A small network was shown many inputs. Here are its activations along a few directions, one row for each input.
In each table, some parts of the input vary, and every possible input appears once, in random order.
A made-up example of a description, with smaller parts first: one of 8 places around a ring, together with either a single point or one of 9 places around a ring or (one of 3 separate values, together with one of 4 places along a line).
Shared parts are said once, and a part with two or three values counts as separate values.
(in the rows, 128 means zero)

Other details of the inputs shift rows strongly along two fixed directions, in all tables alike. That doesn't count.

Rows:
x1: [102 127 104 148 119 122 151 131 137 144 167 168 116 104 136]
x2: [150 142  10 101 122  87 121 160 147 140 163 148 139 135 133]
x3: [131 109  38  99 101  74 126 128 158 110 169 141 134 141 140]
x4: [183 163 148  44 159 174 140 141 178 131 126 137 185 188 113]
x5: [ 94  62 139 210 109  66  96 119  91 158 141 152 103  72 141]
x6: [140 151 145 126 107 119 121 125  97 131 114  95 129 133 131]
x7: [131 130 151 113 102 140  89 121 112 135  98 125 146 134 120]
x8: [119 103 132 169 112  72 132 132  95 149 138 112 105 102 134]
x9: [114 162 212 116 155 191 138  97 111 104  52  77 130 129 123]
x10: [ 86 111  62 175 147  93 138 108 127 133 174 175  89 102 126]
x11: [104 142 178 191 115 134 138 136  83 139 126 103  78 110 130]
x12: [173 165  56  75 120 155 136 165 150 137 133 130 145 162 106]
x13: [154 144 225 106 151 165 136 136 141  93 106  77 134 181 122]
x14: [130 122 130 133 121 142 141 136 132 101 133 113 108 122 136]
x15: [129 158 227 130 123 195 155 121 117 120  72 108 128 112 137]
x16: [179 167 163 102 151 147 124 150 131 131 120 102 148 187 118]
x17: [136 123 140  75 119 152 151 120 156 151 108 121 165 143 127]
x18: [126 127  87  90 126 123 131 146 154  99 134 111 136 141 141]
x19: [145 154  72  56 126 149 142 138 178 134 121 154 173 146 138]
x20: [ 92 104 142 210 103  53 129  98 101 133 157 153 111  51 165]
x21: [106 138 235 158 139 151 130  72  84 108  74  77 108 102 126]
x22: [106 146 229 116 124 206 154 128 114 102  89  66 103 159 122]
x23: [145 104  74  48 114 132 148 137 174 119 132 114 155 184 117]
x24: [105 114 122 198 148 103 139 104 104 116 136 149  89  72 131]
x25: [136 133 152 145 178 117 131 111 133 113 130 136 134 143 110]
x26: [139  90 108 190 147  63  79 140 126 148 184 179 117 105 135]
x27: [129 130  58  83 115 166 108 160 152 150 144 169 152 168  96]
x28: [137 114  20  94 121 106  85 156 151 142 151 181 156 128 126]
x29: [103  98 148 221 116 106  93 133  80 135 137 157  92  57 140]
x30: [117 108 135 118 152 135 139  91 126 134 112 111 132 130 119]
Description of these inputs: one of 5 separate values, together with either a single point or one of 5 places along a line.
Question: Changing only the choice among 5 separate values turns x10 into x22. The same change can be made to x9. Which row results?
Answer: x18
Question: Change only the place on the line of 5 in x5. List by row number the other rows that result.
Answer: x7, x27, x28, x29

Rows:
x31: [ 91 112 174 168 133 129 146 103 104 104 113 101  91 106 134]
x32: [141 104  31 136 132  64 110 144 152 136 191 168 134 130 137]
x33: [112 119 201 196 141 106 120 113  97 130 125 128 103 101 141]
x34: [ 94 111 190 170 123 125 155 111 112 114 120 106 100  94 148]
x35: [109 114 183 192 117 117 112 124  90 133 114 118  98  80 141]
x36: [149 151 141  77 125 187 121 136 135 136  99 122 156 156 107]
x37: [161 153 152  74 126 163 128 138 139 126 105  97 154 181 114]
x38: [127 126 104 119 125 131 111 130 134 145 135 152 140 126 121]
x39: [143 108  37 146 138  73 117 141 153 137 191 186 135 126 128]
x40: [149 151 140  71 108 174 121 138 132 137  93 101 154 165 111]
x41: [129 125 101 122 120 123 114 139 130 142 127 145 138 123 125]
x42: [112 115 197 203 138 100 118 122  95 124 124 117 102  93 143]
x43: [146 128 123 131 134 113 121 139 132 128 138 133 125 131 128]
x44: [130 106  26 126 111  76 108 141 138 150 172 172 131 117 135]
x45: [133 161 130  70 139 186 163 126 146 119 105 101 139 164 112]
x46: [120 131 113 110 138 128 154 106 138 115 121 124 132 123 131]
x47: [130 162 133  65 128 182 157 123 151 102 104 104 144 161 121]
Question: What do these inputs look like to the network?
Answer: either one of 5 separate values or (one of 2 separate values, together with one of 6 places along a line)

Rows:
x48: [114 114 198 175 138 126 117 115  98 124 111 110 110 110 132]
x49: [129 111  70 129 119  99 121 131 144 143 152 167 138 115 130]
x50: [136 114 116 131 130 104 118 126 134 135 140 140 135 128 129]
x51: [121 126 134 138 114 134 120 131 115 134 124 124 118 116 129]
x52: [121 127 197 158 133 144 119 121  99 124 103 102 111 126 125]
x53: [130 124  66 119 129 119 120 137 139 141 150 159 133 130 120]
x54: [158 168 154  33 136 222 130 135 155 131  73 107 175 188  97]
x55: [124 122  92 125 111 113 121 135 131 140 139 145 135 120 133]
x56: [105 136 127  88 132 164 189 115 157  95 130 108 120 145 129]
x57: [104 125  59 107 143 110 168 100 145 101 144 128 121 119 131]
x58: [137 149 208 129 143 167 127 124 115 122  93 105 130 139 124]
x59: [109 114 190 191 123 106 119 124  88 124 117 101  93  98 142]
x60: [148 144 112 105 127 139 126 145 135 131 129 122 139 148 123]
x61: [143 121  84 106 115 107 117 137 145 132 145 140 142 144 127]
x62: [125 129 142 173 132 112 120 130 112 130 140 134 111 108 134]
x63: [147 139 115 102 120 131 125 141 139 131 130 128 147 143 127]
x64: [125 113 112 167 129  80 118 129 126 137 157 155 121  99 145]
Question: What do these inputs look like to the network?
Answer: either one of 2 separate values or (one of 3 separate values, together with one of 5 places around a ring)
Question: Change only the choice among 3 separate values in x58. List by row number the other rows that result.
Answer: x48, x54
Question: Which other rows belong to the same alternative as x57? List them by row number.
Answer: x56

Rows:
x65: [127 108  75 164 138  71 116 136 141 139 179 178 124 107 137]
x66: [104 128 224 188 119 134 117 118  75 125  99  89  95  98 138]
x67: [169 158  88  21 115 184 127 147 164 141 101 120 179 191 105]
x68: [138 126 149 134 125 114 122 135 126 130 130 120 132 134 134]
x69: [128 111  85 148 139  93 114 131 137 134 156 165 127 116 130]
x70: [143 129  35  98 115 114 120 151 150 146 157 156 144 142 122]
x71: [102 119 189 203 125 114 115 117  85 129 123 122  89  85 138]
x72: [124 107  81 140 120  89 112 125 132 139 154 160 134 112 134]
x73: [106 114 212 210 128 110 116 120  78 122 113  98  86  89 144]
x74: [ 75 105  71 165 123  87 176 109 140  89 168 139  86  80 157]
x75: [126 132 188 130 116 145 118 122 106 128  95  96 128 131 128]
x76: [110  90 124 202 122  57 109 124 103 131 154 142  97  83 150]
x77: [138 127 126 145 129 109 121 142 124 132 146 129 123 133 134]
x78: [128 138 145 125 127 150 125 128 123 138 112 133 133 121 125]
x79: [149 125  42 102 136 111 117 148 153 135 162 166 142 148 114]
x80: [161 171 212  74 141 212 133 139 131 122  77  86 149 181 108]
x81: [158 151  71  43 132 167 121 141 168 136 123 146 176 181 100]
x82: [119 122 102 164 121 108 121 136 116 141 149 152 112  99 129]
x83: [155 120  52  79 131 118 114 138 164 136 147 157 162 155 118]
x84: [ 95 112  39  92 136 118 188 109 171 109 166 143 120 135 125]
x85: [140 154 210  91 122 198 127 121 117 132  67  89 150 146 119]
x86: [131 179 190  44 154 216 193  93 145  85  61  55 145 176 113]
x87: [118 121 233 183 132 125 122 115  94 125 106 104 113 100 143]
Question: What do these inputs look like to the network?
Answer: either one of 3 separate values or (one of 4 places along a line, together with one of 5 places around a ring)
Question: A walk changes only the place on the ring of 5. It starts at x73 and steps to x76. List the rest of the walk in order.
Answer: x83, x69, x79
